These are the activations of a small neural network, seen along a few directions. Each row is one input.
Each table varies a few parts of the input and shows all the possible inputs, shuffled.
Descriptions start from the smaller parts, as in this example, which fits no table here: one of 4 places along a line, together with either a single point or one of 9 places around a ring or (one of 2 separate values, together with one of 5 places around a ring).
Shared parts are said once, and a part with two or three values counts as separate values.

Other details of the inputs vary at random and push rows far along three fixed directions, the same in every table; ignore that.

Table:
r1: [ 17  18   2  -4   9   0  11 -19 -27  17  -7]
r2: [ 14  20   7 -18  20  -4  37 -21  16  24 -10]
r3: [  5   9  -6 -13  11  -2   7   7  18 -15 -13]
r4: [ 27 -19  18 -17  18  -3   0   3  14 -26 -17]
r5: [ 26 -12  10  -1 -27 -14  -9 -12  -8 -41  -9]
r6: [ 25 -14  22 -23  -7  11   6 -25   2  -7  -2]
r7: [-22 -24   0 -12   8  -5  -5  36  43 -29 -38]
r8: [-16  27 -15  15   1   5   3   0 -19  31  -7]
r9: [-11 -12   7  32 -56  10 -35  -1   2  -8  20]
r10: [-21   9  -6  12   0   2  14  -9  -3  35  20]
r11: [  0 -13   1  11 -11  -5  -9 -12 -28  -9  11]
r12: [-11  -4   8  23 -50  18 -32  -9 -16   6  22]
r13: [ 20   1  -4 -22  30  19  28  -3  -5  27 -16]
r14: [ 22  -5  14 -18  12 -19   6  -8   6 -30 -24]
r15: [ 33  -2   5  -2 -16   1 -15 -16  -5 -41   8]
r16: [ 25   3   4  -2  16  -7  21 -14 -35  23  18]
r17: [  5  -6   2  -2  17  -9  10  -7 -16   4   3]
r18: [ 21   0  18 -23  -1  -9  17 -29  13 -17 -12]
r19: [ 22 -21  20 -22  -1   2  13 -12  27 -15 -11]
r20: [ 13  -9  -1  10 -14  18 -16  -2 -12  -7   5]
r21: [-12  25 -16   9   0   8   4   1 -16  25  -5]
r22: [-36 -15 -14 -11   9 -19   7  49  45 -27 -11]
r23: [ -4 -13  13 -18   1   2   7   5  34  -7 -14]
r24: [ -4  12   0  30 -44  -6 -30   1 -32  -5  13]
r25: [-30  39 -25  22   7  11   0  17  -8  41   1]
r26: [-18   4  -5   2   7 -13  -5  19  27 -23 -26]
r27: [ 10  -9   0  11 -10  15 -20   6  -2 -13   7]
r28: [ 18   2  -8   0  19  11  20 -23 -29  17  15]
r29: [ 31   8   7  -1  20  19   5 -12 -25  24   9]
r30: [ 17 -21   4 -11  20  -7  14 -16   0 -25  -6]
r31: [  3  16 -12 -13  39  21  19  23  17  30  -2]
r32: [-47  35 -17   1  41  -9  15  42  32  31 -27]
r33: [ 19   3   4   2  28  -3  10 -13 -19   8  16]
r34: [-17  13 -19  19  17   9   4   8 -12  25  20]
r35: [  1 -23  17   1 -32   2 -18  -3  20 -27  -1]
r36: [ -9 -14   9 -15   8 -10  17 -10  21  -9   1]
r37: [-35  11   2 -10   0 -14   5  15  42  -6 -21]
r38: [-36  -8  -6  24  -2 -13 -25  28  13 -23   9]
r39: [-16  -8   0  36 -47   0 -22 -18 -17   0  36]
r40: [-19  12 -18  11   2  23  -8  29   6  24   6]
r41: [-13  -4  -2  36 -25  -4 -33  -1 -30  -8  28]
r42: [-32  21  -2 -12  19 -13  24  18  50  16 -24]
r43: [ 23   0   1 -23   4  -2  12 -11   3 -22 -15]
r44: [ 14 -29   2  -7 -19  -3  -8 -12  -8 -44   8]
r45: [ -3  15  -4  12   9  16  -1   9 -24  45   4]
r46: [ -4 -19  -3  10 -13  -4  -8 -10 -17 -19   4]
r47: [ 26 -18   6 -26   1   5  10  13  16 -20 -10]
r48: [ 39   5   3 -18  -7  -1  14 -16 -13 -12   0]
r49: [-16  15 -20  14  15  11   4  11  -8  24  26]
r50: [ 11 -11   7   6 -16  11 -17  -4 -21  -3   0]
r51: [-11  33  -8  17  13   3  -4   7 -13  26   5]
r52: [ 26   2   6  -7   7  10  12  -1 -23  25   1]
r53: [  5   1  -2 -13  43  -5  28  -4  -3  14  -4]
r54: [-38   6   3  -9   1 -20   5  24  59 -17 -27]
r55: [  5 -23  17 -29   7 -11  15 -21  16 -27  -4]
r56: [  3  13  -8  30 -48   4 -24  -6 -37  -1  18]
r57: [-10 -17  -8   9 -13  -2 -16   8   4 -32  13]
r58: [ 11 -21 -10 -20  10 -17 -12   5  33   3 -20]
r59: [  1 -22  20 -30  -1   1   1   0  34 -26 -18]
r60: [-37  15 -32   4   6 -30 -19  27  39  25 -19]
r61: [-19  -2   1   1   6  -8  -5  45  22   5 -14]
r62: [-27 -18   8 -10  -2 -14   3   4  31 -23  -3]
r63: [-13   4 -30   9   8 -16  -7  -7  -7  48  15]
r64: [ 15  -2  -7  -5  10   2  24 -10 -25  16  13]
r65: [-16  -3   8  17 -48  19 -35  -8 -19   5  20]
r66: [ 26   7   8   1  22  12   1  -2 -15  19   7]
r67: [-27 -16  -3  -8   6 -10  -1  52  47 -18 -33]
r68: [ 17  -8  16   6 -12 -19 -28  -1   8 -55  -4]
r69: [ -2 -15  -3  12 -17  -9  -5   0 -16 -13  11]
r70: [-15  11   6  19 -50   4 -30 -20 -20  -6  17]
r71: [ 36 -23  15   3 -13  10 -20 -14  -8 -36   2]
r72: [  0   4   7 -30  30   3  36 -25  -4  26   4]
r73: [ -7  12 -13   9  -2  19   5  21 -13  39   5]
r74: [-26  12  -7  12   0   4  13  -7  -5  39  21]
r75: [ 26 -27   7 -10 -25  12 -16  -4  -3 -38  -2]
r76: [ 15   0   1  -4  13  -6  20 -10 -28  18  12]
r77: [ 22   4   5  -2  15  16   5  -7 -20  21   0]
r78: [ 48 -15   9  -6  17   3  13 -41 -30 -16  15]
r79: [ -6   8  10   2 -28  -2 -11 -19  -3  -9   3]
r80: [-37 -26  -9   9 -15 -14 -18  26  22 -42  -8]
r81: [ -7  29 -11  17  10   5  -1   2 -11  21   2]
r82: [-86   9 -17  42 -40  -1 -36  32   9  17  24]
r83: [15 13 -3 -1 11  1  3 -5  0 -8 -4]
r84: [-11  32  -7  17  11  -1  -3   7 -14  28   2]
r85: [ 26  22   5 -17  29 -12  30  -4 -11  22 -11]
r86: [ 18   4  19 -24  -7  -2   8 -34  -4 -13  -7]
r87: [ 22   3  -1 -15  36  17  25  -5  -3  25 -14]
Description of these inputs: one of 3 separate values, together with either a single point or one of 8 places along a line or (one of 4 places along a line, together with one of 5 places along a line).
Changing only the choice among 3 separate values turns r21 into r80. The same change can be made to r18. Which row results? -> r36
Changing only the choice among 3 separate values turns r76 into r52. The same change can be made to r62. Which row results? -> r12
Which other rows does r31 become when the place on the line of 4 takes its other values? List them by row number. -> r40, r47, r75
Which other rows does r70 become when the choice among 3 separate values takes its other values? List them by row number. -> r55, r59
Which other rows does r83 become when the choice among 3 separate values takes its other values? List them by row number. -> r27, r34

Table:
r88: [  5  11 -15  44 -25  19 -33   0 -58  21  34]
r89: [ 29 -25  28   3 -42  -6 -26 -34  -1 -70   5]
r90: [ 30 -44  21  -2 -47 -17 -26 -36  -5 -65   5]
r91: [ 59   9  22 -22  16  16  34 -59 -32   9   8]
r92: [ -7 -22   9 -15 -30   7 -33  34  52 -46 -41]
r93: [  6   5  -8 -23  62  -3  33  28  18  14 -25]
r94: [-14   4  -5 -28  46  -4  45   9  33  26 -19]
r95: [-13 -34  10  -3  -2 -22 -24  43  35 -71 -28]
r96: [-30 -25   6  -9 -16 -20  -8  27  48 -55 -20]
r97: [-44 -32   4  -8 -11 -20  -9  36  62 -55 -23]
r98: [ 29 -45  30  -6 -44  -3 -24 -36  -4 -69  17]
r99: [  3  21   2 -26  45  -9  37  -6  25  25 -22]
r100: [ 54   4  10 -28  15  -1  36 -51 -28  19   5]
r101: [-75  24 -30  38  13   2 -19  74  12  36  -5]
r102: [-43 -31   7 -11  -7 -29 -18  31  66 -49 -21]
r103: [-71  31 -27  30 -11   4  -6  40  12  43  10]
r104: [  6  13 -21  44 -22  19 -34   2 -53  21  36]
r105: [ 22  15  12 -30  31  18  30  16  29  35 -29]
r106: [ 83  -8  15 -18  25  13  24 -48 -59   2  10]
r107: [-29  31  -9  38 -29   8 -24  -5 -23  34  21]
r108: [  7   6 -19 -19  62  -2  28  29  22  14 -19]
r109: [-17  23  -7  31 -39  17 -18 -11 -41  24  31]
r110: [ 31 -45  27  -5 -45 -17 -31 -40  -3 -64  14]
r111: [ 51  10  12 -29  17   1  34 -51 -29  17   0]
r112: [  5  18   1 -33  43  -1  46  -6  16  23 -17]
r113: [ -3   4   3 -32  48   1  44  -5  25  28  -6]
r114: [ 31   4  -7 -21  57   3  32   6  -3  16 -12]
r115: [-15  24 -10  32 -40   5 -24 -14 -38  29  27]
r116: [-66  29 -26  29 -13  -3 -10  33   6  48   6]
r117: [ -9  16 -24  45 -16  17 -31  15 -44  27  30]
r118: [-13   8 -10  35 -41   6 -22 -20 -39  33  32]
What do these inputs look like to the network? -> either one of 2 separate values or one of 9 places along a line or (one of 4 places along a line, together with one of 5 places along a line)
Which of the alternatives is r114? -> one of 9 places along a line
Which other rows does r116 become when the place on the line of 4 takes its other values? List them by row number. -> r96, r100, r103

Table:
r119: [-24  25  -4  25 -29  13 -12  -8 -20  20  24]
r120: [-13  10  -9  -7  21   2   6  27  17   9 -19]
r121: [ 11   7  -4   9  -4  20  -2  -8 -27  25  11]
r122: [ 14  15  -5   9  -3  15  -5  -6 -30  22   9]
r123: [ 11   7  -4   8  -5  21  -2  -8 -28  24  10]
r124: [-57   5 -26  14  24  -9  10  43   9  25   8]
r125: [-20  26 -10  23 -21   7  -5 -10 -25  49  19]
r126: [  3 -17   5  13 -25  -7 -30  11   9 -40   0]
r127: [ -5  14   3   8 -16  17   7 -23 -17  22  22]
r128: [ 16 -12   4 -27  49 -28  27 -11  20 -30 -18]
r129: [ 54 -31  22 -23  -2  -2   2 -24  -1 -48 -11]
r130: [-31   2  -9 -15  10  -6  15  12  35  16  -8]
r131: [ 64 -12  20 -56  58 -12  44 -17  21 -28 -38]
r132: [ 14  13  -5  12  -3  16  -3  -7 -28  25  11]
r133: [-28  12 -11 -12  12 -12  12  14  32  13 -14]
r134: [  9   4  -3   7  -5  22  -3  -8 -27  25  12]
r135: [-50   7 -16  14   5   4 -11  47  27  20  -4]
r136: [-13 -10  12   8 -36  -4 -18  -5  15 -43   3]
r137: [-11  -5  10   9 -34  -8 -21  -3  11 -45   0]
r138: [ 20 -30  14  -5 -17  -1 -17  -4   6 -40   2]
r139: [ 44   3   5 -12  12  19  18 -29 -33  19   3]
r140: [ 12  10  -4  11  -4  18  -2  -7 -28  25  11]
r141: [-34  -2 -14   2  32 -16  12  15  21   7   2]
r142: [-23  10 -12  -1  18   3   4  33  21  12 -19]
r143: [ -2 -25   6   7 -28   1 -29  11   8 -37   1]
r144: [ 68  -3  16 -21  16   3  16 -37 -27 -12  -2]
r145: [-12 -23  -1  17 -14 -23 -25  -3   3 -46  11]
r146: [  0 -23   6  10 -27  -3 -29  11  10 -37   3]
r147: [  0 -21   5  10 -28   0 -29  11   6 -39  -5]
r148: [ 76  -6  18 -26  15   7  18 -44 -33 -16  -6]
r149: [  6 -21  18  -5 -30 -12 -11 -18  12 -36  -5]
r150: [-31   9   3  -9  12  -5  14  13  30  13 -13]
r151: [ 13  11  -4  12  -2  16  -2  -8 -27  28  15]
r152: [-51  10 -10   6  -5 -10  -3  27  32  18  -9]
r153: [ 14  14  -5  13  -2  14  -3  -7 -28  26  13]
r154: [ -9 -16   3   5 -39 -13 -23  -6  16 -35   0]
r155: [ 35  10   9 -16   2   1  20 -43 -27  22   6]
r156: [ -7  -1  -9  17   6   0   1 -20 -29  20  31]
r157: [-14   2  -9  -9  42 -20  19   5  14   1  -4]
r158: [ 56 -32  23 -23   0  -4   3 -26   1 -47  -7]
r159: [  3 -14   5  11 -25  -8 -32  12   7 -41  -1]
r160: [ 16  19  -5  15   0   9  -6  -6 -30  21  12]
r161: [-30 -20 -10  31 -32 -23 -37  25  -7 -47  15]
r162: [ 34   7   3   0   8  15  10 -22 -31  25  15]
r163: [-26   2 -10  -4  18   7   5  32  23  16 -13]
r164: [-51   8 -16   4  -6  -7  -1  26  36  17  -4]
r165: [ 24 -19  11  -2 -16  -7 -20  -2   2 -45  -4]
r166: [ -9   0   3 -25  19  -9  25   0  29  14 -16]
r167: [-32  12   0  -8  12   1  19  13  32   8  -8]
r168: [ 15  17  -5  13   0  11  -4  -6 -29  26  16]
r169: [ -4  -1  -2 -17  32   2  19  18  23  15 -10]
r170: [-32  -2 -17   3  29 -15  16  31  10   6  -2]
r171: [-12 -20  12   6 -39 -11 -22  -6  16 -33   0]
r172: [  6 -21  23  -9 -27  -7 -10 -19  11 -38  -1]
r173: [ -2  18   6   7 -14   6   0 -21 -23  23  13]
r174: [ -1   6   1   3 -17   8   2 -24 -19  31  18]
r175: [-23  12 -11   1  23  -2   6  34  25  16 -14]
r176: [-29   7 -10 -12  11  -8  16  13  35  16 -12]
r177: [ -5  20 -10 -10  35   2  17  23  13  20 -22]
r178: [-16  22 -13  23 -29   2 -15 -10 -21  24  16]
r179: [ 20  -5   4 -39  52   4  40   4  23  14 -22]
r180: [ 13  12  -5  11  -4  17  -3  -7 -29  23   8]
r181: [ 23 -19  11  -3 -17  -5 -20  -1   1 -45  -6]
r182: [  1   4 -13  19   4  -3   7  -6 -40  15  24]
r183: [ 31   0   3  -5   5  21   9 -22 -31  22  11]
r184: [-23  11 -11   0  21   0   5  34  24  15 -16]
r185: [ 18  12  12  -4  -5   8  12 -35 -25  21  10]
r186: [  4  18  -1   7 -14  -1  -1 -21 -24  23   8]
r187: [-12  13 -11  29 -19  18 -19   7 -26  31  23]
r188: [ 14  16  -5  11  -2  13  -4  -6 -30  24  12]
r189: [ -4   3 -10  20   7  -3   1 -20 -30  18  28]
r190: [-27  15  -3  -6  12 -14  11  14  26  11 -20]
r191: [-31   3   0 -12   9  -7  15  12  32  17 -12]
r192: [ 31  -5   9 -33  39 -10  24   4  24 -23 -32]
r193: [ 28  -5   6 -37  46   4  38  -2  17   8 -22]
r194: [-21  18  -5  26 -32   5 -14 -10 -20  28  17]
r195: [ 14   8  10  -7  -6  18  18 -36 -21  19  21]
r196: [ 11   8  -4   9  -4  20  -2  -8 -27  26  13]
r197: [-11  -7  14   7 -34 -14 -25  -4   9 -40  -5]
r198: [-31  -9   4  23 -52 -16 -40   9  13 -35   2]
r199: [ 13 -23   3   5  -7 -24 -11  -2 -12 -54   3]
r200: [ 11   9  -2 -21  35   0  20  13  14   3 -27]
r201: [ 11   8  -4  10  -3  18  -2  -8 -27  28  15]
r202: [-16 -20  17   2 -37  -6 -22  -5  15 -34   4]
r203: [-11 -31  -2  13 -18 -18 -18  10  -4 -46  12]
r204: [  2 -15   4   9 -27  -4 -32  13   5 -41  -5]
r205: [-42  20 -18  18   6  -2 -14  47  20  11 -14]
r206: [ 28 -12   9 -35  37  -5  26   4  27 -19 -31]
r207: [-25   6 -10  -1  23   1   8  33  27  19  -9]
r208: [ 49 -19  17 -49  48  -5  40 -11  25 -21 -31]
Changing only one part turns r165 into r153. The same change can be made to r155. Which row results? -> r125
Changing only one part turns r177 into r121. The same change can be made to r178. Which row results? -> r164
What do these inputs look like to the network? -> one of 6 places along a line, together with either one of 2 separate values or one of 5 places along a line or one of 8 places along a line
A walk changes only the place on the line of 6. It starts at r199 and steps to r161. List the rest of the walk in order. -> r182, r170, r203, r124
Which other rows does r141 become when the choice among 2 separate values takes its other values? List them by row number. -> r203
A walk changes only the place on the line of 8. It starts at r123 and steps to r121. List the rest of the walk in order. -> r196, r193, r201, r187, r146, r207
A walk changes only the place on the line of 6. It starts at r183 and steps to r196. List the rest of the walk in order. -> r140, r206, r204, r148
Which other rows does r125 become when the place on the line of 5 takes its other values? List them by row number. -> r136, r154, r185, r194
